These are the activations of a small neural network, seen along a few directions. Each row is one input.
In each table, some parts of the input vary, and every possible input appears once, in random order.
A made-up example of a description, with smaller parts first: one of 8 places around a ring, together with either a single point or one of 9 places along a line or (one of 2 separate values, together with one of 6 places along a line).
Shared parts are said once, and a part with two or three values counts as separate values.
In the rows, zero is written as 128.

Other details of the inputs shift rows strongly along two fixed directions, in all tables alike. That doesn't count.

Rows:
r1: [141 100  76 153 119 151 132 140 201 104 145 170]
r2: [115 136 122 129 161 157 121 129  81 197  76  98]
r3: [140 109 138 135  89 107 126 132 181  49 169 131]
r4: [ 95 159 111 150  94 133 120 121 153 186 104  83]
r5: [120  87 152  99 132 100 132 116 110  61 160 155]
r6: [113  95 198  64 244  88 154 135  92  88 155 159]
r7: [117 156  34 188  54 163 137 123 173 150 100  75]
r8: [122 177  36 180  54 191 128 115 158 172 107  76]
r9: [123 102  68 180  40 107 163 128 205  35 153 118]
r10: [119 143 162 128 125 154  90 124  89 191  92 108]
r11: [129 149 123 109 143 106 106 126 100 216  64 146]
r12: [125 145 128 119 132 145 112 124  94 164 150 121]
r13: [122 103 144 122 119  93 128 133 126  69 180 149]
r14: [121 158 165  82 211 169  99 119  72 212  92 101]
r15: [135 173 116 153  90 194  98 123 115 213  96  89]
r16: [144 115 133 106 140  70 140 149 142  78 130 184]
r17: [142 165  66 182  35 189 116 122 149 176 118  85]
r18: [105 153  63 193  46 132 125 132 171 155 118  79]
r19: [136  98 185  64 184  62 136 141  90  82 131 207]
r20: [126 122 186  70 186 121 130 120  95 122 170 150]
r21: [112 115 181  89 171 137  93 115  43 186  99 128]
r22: [107 143 142 124 136 137 104 122 125 189  84  85]
r23: [128 122  82 169 103 112 158 149 171  74 160 118]
r24: [118 141 155  93 203 173 111 120  39 211  86 117]
r25: [124  72 206  97 193  93 145 145 102  62 133 163]
r26: [140  94 144  95 144 123 145 117 110  60 176 158]
r27: [166 113 114 151  89  72 144 118 177  63 147 180]
r28: [134 128 101 146 125 129 153 142 148  74 176 135]
r29: [119 152 131 142 153 167 116 137  99 207  68  90]
r30: [149 107 156 124 163 138 155 148 133  55 155 155]
r31: [130 120 151 103 173 117 159 133 143  64 181 151]
r32: [164 130  92 165  48 139 143 135 219  45 186 118]
r33: [128  97 105 168  76 115 153 138 168  68 136 123]
r34: [138 131 179  97 187  91  89  87  65 204  82 167]
r35: [122 168  90 160 109 164 114 129 157 191  85  67]
r36: [105 150 153 113 124 126 102 113 112 175 130 110]
r37: [162 105 146  96 140  71 157 141 128  89 139 187]
Each input here is: either a single point or one of 6 places along a line or (one of 5 places around a ring, together with one of 6 places around a ring).
Which of the alternatives is r36?
> one of 5 places around a ring, together with one of 6 places around a ring
Start at r21 and move only the place on the ring of 5, one step at a time. The first step leads to r33. Which rows follow, in order?
> r2, r24, r17
Which other rows does r32 become when the place on the ring of 6 takes its other values? List them by row number.
> r12, r15, r17, r20, r26

Rows:
r38: [132 150  56 194  33 154 151 136 214  79 169  84]
r39: [133 146  99 157  86 159 137 131 176 104 160 100]
r40: [124 124 146  96 210 107 125 132  83 189  65 158]
r41: [110 131 160 110 166 160 112 123  75 168 114  98]
r42: [140  78 183  85 193 114 155 139 111  26 199 171]
r43: [139 109 135 120 119  74 143 131 150  70 152 165]
r44: [125 128 132 125 135 164 123 122 104 136 138 110]
r45: [127 112  99 170  72 131 158 140 196  33 182 109]
r46: [132  93 148 121 123  70 141 132 149  61 148 163]
r47: [119 116 190  80 186 100 102 118  53 179  88 150]
r48: [127 174 109 137  96 135  94 114 129 221  83 111]
r49: [115 160  78 153 143 187 132 139 130 197  81  82]
r50: [141  93 175  87 165  86 126 121  89  98 133 183]
r51: [129 179  83 158  66 150  92 115 132 230  81 106]
Describe the family of inputs behind these rows.
> one of 2 separate values, together with either a single point or one of 6 places around a ring
Which other rows does r47 become when the place on the ring of 6 takes its other values? List them by row number.
> r43, r46, r48, r50, r51
Which other rows does r40 become when the choice among 2 separate values takes its other values? List them by row number.
> r49

Rows:
r52: [138 156 108 143 106 134 111 122 119 184  90 127]
r53: [123 120 134 116 153 146 135 128 104 120 134 123]
r54: [137 109 140 115 136  94 135 124 122  91 132 160]
r55: [146 112 131 125 130 102 143 135 131 103 128 162]
r56: [109 111 181  70 222 104 126 129  73 151 111 150]
r57: [111 142 120 142 115 121 120 131 131 161 103 108]
r58: [137 110 124 130 138 114 149 141 136  96 131 157]
r59: [131 111 150 123 114 121 122 118 121  91 162 136]
r60: [137 148  73 168  94 156 129 137 168 144 110 115]
r61: [145 124 138 119 125 127 122 126 114 126 142 153]
r62: [123 143  82 164  93 157 131 129 149 146 118  99]
r63: [104 132 126 140 119 133 123 128 125 161  96 101]
r64: [128 117 154 120 116 113 127 125 130  81 174 141]
r65: [119 102 158 117 152 131 143 133 121  81 152 120]
r66: [111 135 133 111 172 142 113 124  79 189  89 116]
r67: [139 120 123 130 113  93 137 131 160  81 147 149]
r68: [149 113 119 131 118 107 142 136 155  92 133 165]
r69: [123 113 129 142 128 119 149 141 155  75 159 122]
r70: [130 126 132 137  92 111 130 129 151  90 163 131]
r71: [124 150  81 161  81 129 129 132 173 148 114 106]
r72: [151 123 124 130 105 132 127 127 149  86 168 156]
r73: [138 150  84 158  97 173 131 134 158 139 126 107]
r74: [127 111 142 125 139 142 141 130 125  82 155 116]
r75: [125 109 137 112 165 108 143 139 136  90 145 140]
r76: [120 132 107 153  97 125 124 126 141 143 104 108]
r77: [132 125 120 127 153 124 140 134 142 115 130 138]
r78: [139 160 102 141  93 135 115 118 144 173 113 121]
r79: [112 130 118 152 110 149 128 129 141 139 120  90]
r80: [120 146 114 156  62 150 108 115 144 145 137  95]
r81: [139 128 115 138  82 121 131 126 167  78 181 136]
r82: [119 139  90 172  87 155 129 128 155 141 119  85]
r83: [130 112 114 152 104 139 148 134 156  69 155 111]
r84: [141 119 112 144  77 127 132 123 152  73 172 142]
r85: [111 152 125 135 113 122 112 124 117 189  92 105]
r86: [142 148 116 129 112 139 109 124 127 170 106 133]
r87: [132 137 118 128 137 134 119 131 124 168  96 137]
r88: [118 136 139 107 152 124 109 117  81 196  80 128]
r89: [132 124 179  73 193 118 113 113  77 155 134 159]
r90: [143 121 143 111 150  96 135 124 133 104 135 164]
r91: [133 154  80 163  85 133 130 126 172 155 108 117]
r92: [119 117 155  95 190 124 134 132 104 128 139 130]
r93: [125 118 153 116 142 103 118 119 104 129 111 136]
r94: [146 112 154 107 141 121 127 125 108  97 165 164]
r95: [119 108 122 147 115 119 142 139 155  84 136 116]
r96: [126 121 133 134 124 136 148 138 148  69 169 116]
r97: [117 114 134 115 154 119 134 129 107 131 111 141]
r98: [143 125 120 130 132 143 153 132 157  74 169 132]
r99: [135 150 110 133 130 178 124 130 129 152 125 111]
r100: [104 142 160 104 178 153 115 126  77 180 113  98]
r101: [106 129 139 122 152 131 116 123  96 177  87 111]
r102: [107 148 115 143 128 141 118 132 124 172 102  93]
r103: [147 119 107 148 113 143 155 142 155  73 160 135]
r104: [124 138 125 138  93 137 108 115 120 154 123 110]
r105: [131 120 160  90 183 102 127 121  99 148 113 159]
r106: [139 104 147 109 166 102 141 137 111 105 126 166]
r107: [139 108 142 113 127 102 133 127 120  93 142 156]
r108: [118 154 109 132 137 142 121 123 125 194  89 117]
r109: [131 126 124 146  93  94 136 132 161  84 142 135]
r110: [122  96 163 111 142  90 137 130 121  94 128 145]
r111: [131 156 114 131 134 179 121 128 105 178 115 102]
r112: [127 120 134 116 151 133 143 135 135  95 155 125]
r113: [117  98 157 117 147  99 136 132 122  96 126 138]
r114: [127 109 148 128 117  96 130 127 136  90 131 138]
r115: [111 139 153 116 124 140  97 113  92 185 108 105]
r116: [131 109 154 100 195 121 134 138  88 130 118 153]
r117: [110 134 125 134 143 144 114 125 103 175  93  97]
r118: [119 122 171  78 203 141 128 128  85 132 144 127]
r119: [131 100 141 128 123  92 140 130 134  83 133 146]
r120: [123 145 108 135 118 170 127 125 119 145 128  99]
r121: [129 124 138 113 174 133 137 128 122 130 135 136]
r122: [134 156  81 161  92 165 137 128 168 138 134 100]
r123: [137 146  77 171  89 159 138 136 161 141 124 108]
r124: [145 126 102 148  73 102 141 135 187  69 163 137]
r125: [118 123 184  85 175 103 111 124  78 151 123 138]
r126: [140 104 140 114 171 128 146 140 133  86 150 157]
r127: [118 143 126 138  89 132 109 120 128 166 107 100]
r128: [130 145  99 162  62 132 114 121 150 147 115 101]
r129: [134 142 147 100 152 147  99 117  87 191 109 139]
r130: [135 109 137 114 162 115 143 139 130 101 126 164]
r131: [141 127 141 113 129 125 126 117 132 105 166 152]
r132: [115 120 156 114 151 150 131 128 109 116 139 104]
r133: [135 150 132 115 147 134 102 119 101 194  85 139]
r134: [118 150 122 121 130 122 112 122 116 193  91 115]
r135: [141 142 125 126 120 132 115 126 110 168 111 135]
r136: [136 110 141 115 124 113 130 123 120  91 155 153]
r137: [119 137 110 135 119 129 120 124 118 167  95 121]
r138: [130 158  94 149  70 139 114 119 159 154 135 107]
r139: [118 119 121 144 113 107 145 141 157  91 137 128]
The inputs of r64 and r94 match in every part but one. If r85 is changed in the same way as r64 into r94, which row does it become?
> r55
The inputs of r87 and r137 match in every part but one. If r86 is changed in the same way as r87 into r137, which row does it become?
> r107
The inputs of r122 and r103 match in every part but one. If r108 is changed in the same way as r122 into r103, which row does it become?
> r58
Describe the family of inputs behind these rows.
> one of 8 places around a ring, together with one of 11 places along a line
Which other rows does r112 become when the place on the line of 11 takes its other values? List them by row number.
> r56, r67, r71, r75, r81, r92, r118, r124, r134, r138
Which other rows does r95 become when the place on the ring of 8 takes its other values? List them by row number.
> r60, r66, r75, r77, r102, r116, r117
Start at r132 and move only the place on the ring of 8, one step at a time. The first step leads to r74. Which rows follow, in order?
> r120, r111, r99, r98, r118, r96

Rows:
r140: [118 126 175  88 184 136 128 132  82 124 165 126]
r141: [154 127 124 124  88  88 112 118 144 109 144 155]
r142: [117 169  68 160 101 165 136 126 169 161 124  85]
r143: [122 139 122 110 185 164 116 116  90 191  98 129]
r144: [129 139 162 114 158 163 101 124  84 177 122 119]
r145: [162 132  79 165  65  93 142 129 194 113 127 151]
r146: [121 149  68 185  67 139 129 131 165 157  89  95]
r147: [145 117 148  90 159  71 117 131 110 112 115 189]
r148: [117  99 154 109 178 105 131 133 100 125 105 143]
r149: [133 138 150 109 120 110 108 109 102 187 110 149]
r150: [135  92 137 147  99  90 153 131 154  28 170 144]
r151: [133 147  77 168  90 143 156 150 184  95 157 110]
r152: [115 140 152  95 176 166 110 123  56 187 133 113]
r153: [130 122 171  92 138  94 117 116  97 140 124 175]
r154: [134 147  95 154 121 162 125 123 158 154 110 114]
r155: [135  98 123 146 120  78 167 143 171  32 152 150]
r156: [125 149 149 111 179 150 118 140 103 182 107 119]
r157: [104 116 157 111 142 127 109 121 100 151 120 113]
r158: [106 136 134 133 117 143 100 114  96 187  97  96]
r159: [126  85 186 101 167  80 143 126  98  54 160 157]
r160: [120 141 123 110 180 158 127 136  81 181 115 121]
r161: [157  99 122 149 128 119 160 153 176  34 168 164]
r162: [120 105 158 110 183  98 136 131  92 123 104 145]
r163: [137 118 128 130 115 155 131 125 116 106 141 125]
r164: [112  96 154 106 172 100 137 141 126 103 126 142]
r165: [120 115 151  89 178 145 131 116  91 113 165 134]
r166: [132 143 116 140 118 172 112 125 106 163 134 116]
r167: [131 119 167 101 172 147 115 113 104 127 144 135]
r168: [134 112 181  97 157 130 132 132 113  89 152 128]
r169: [160 137  80 153  71  91 126 130 179 115 120 152]
r170: [128 144 137 104 147 102 107 122  97 190  80 165]
r171: [133 168  90 156  41 123 100 115 152 173 108 129]
r172: [144  97 180 106 158 112 147 145 138  34 197 157]
r173: [119  89 152 111 170 100 140 137 119  97 121 149]
r174: [114 125 101 163  58 125 128 133 185  95 153  99]
r175: [126  95 183  81 175 115 152 134 103  50 181 140]
r176: [108 131 150 122 136 133 105 115  83 174 102 107]
r177: [151 104 122 133 100  72 159 138 174  55 144 197]
r178: [101 141 122 141  96 144 103 122 130 173 113  87]
r179: [117 132 145  99 152 162 121 121  71 159 126 105]
r180: [143  86 151 106 160 124 148 122 129  34 193 170]
r181: [125 132 102 159 103 102 151 137 170  95 127 119]
r182: [103 123 143 111 169 127 114 129  98 183  83 116]
r183: [135 163 109 129  75 114  85 114 123 179 104 132]
r184: [103 142 104 144 116 135 117 135 146 178  93  94]
r185: [104 150 154  90 179 160 110 110  81 183 135 100]
r186: [119 109 122 148  87 122 128 127 151  94 142 117]
r187: [130 118 108 157 109 101 151 137 156  90 122 131]
r188: [136 149  68 169  83 174 131 132 148 158  95 102]
r189: [141 132 111 149 104 138 149 145 176  90 130 115]
r190: [133 107 167  91 203 116 146 134 131  84 151 155]
r191: [137 145  84 159 115 165 130 138 137 155 116 123]
r192: [132 135  78 152  98 155 152 139 150 115 126 107]
r193: [117 148 162 100 167 159 104 113 100 176 128 106]
r194: [139 149 102 143  96 113 123 120 142 191  87 145]
r195: [132 140  80 162  83 143 160 144 183  87 142 100]
r196: [118 151  87 132 143 166 131 122 124 173 116 106]
r197: [150 109 163  98 139  82 121 115 114 119 145 169]
r198: [122 130 124 151  89 110 132 123 144 101 141 111]
r199: [121 140 105 166  66 114 136 125 167  98 146 101]
r200: [131 146 123 135 137 166 116 129 113 185  77 105]
r201: [139 153  97 171  56 177 115 124 157 146 116  85]
The inputs of r160 and r152 match in every part but one. If r182 is changed in the same way as r160 into r152, which row does it become?
> r157
The inputs of r193 and r190 match in every part but one. If r140 is changed in the same way as r193 into r190, which row does it become?
> r151
Describe the family of inputs behind these rows.
> one of 2 separate values, together with either one of 6 places around a ring or one of 10 places along a line or (one of 3 separate values, together with one of 5 places around a ring)
Start at r169 and move only the place on the ring of 6, one step at a time. The first step leads to r145. Which rows follow, in order?
> r194, r177, r170, r147
Which other rows does r156 become when the choice among 3 separate values takes its other values? List them by row number.
> r189, r190
Which other rows does r200 become when the choice among 2 separate values takes its other values? List them by row number.
> r201
Which other rows does r160 become when the choice among 3 separate values takes its other values? List them by row number.
> r192, r196
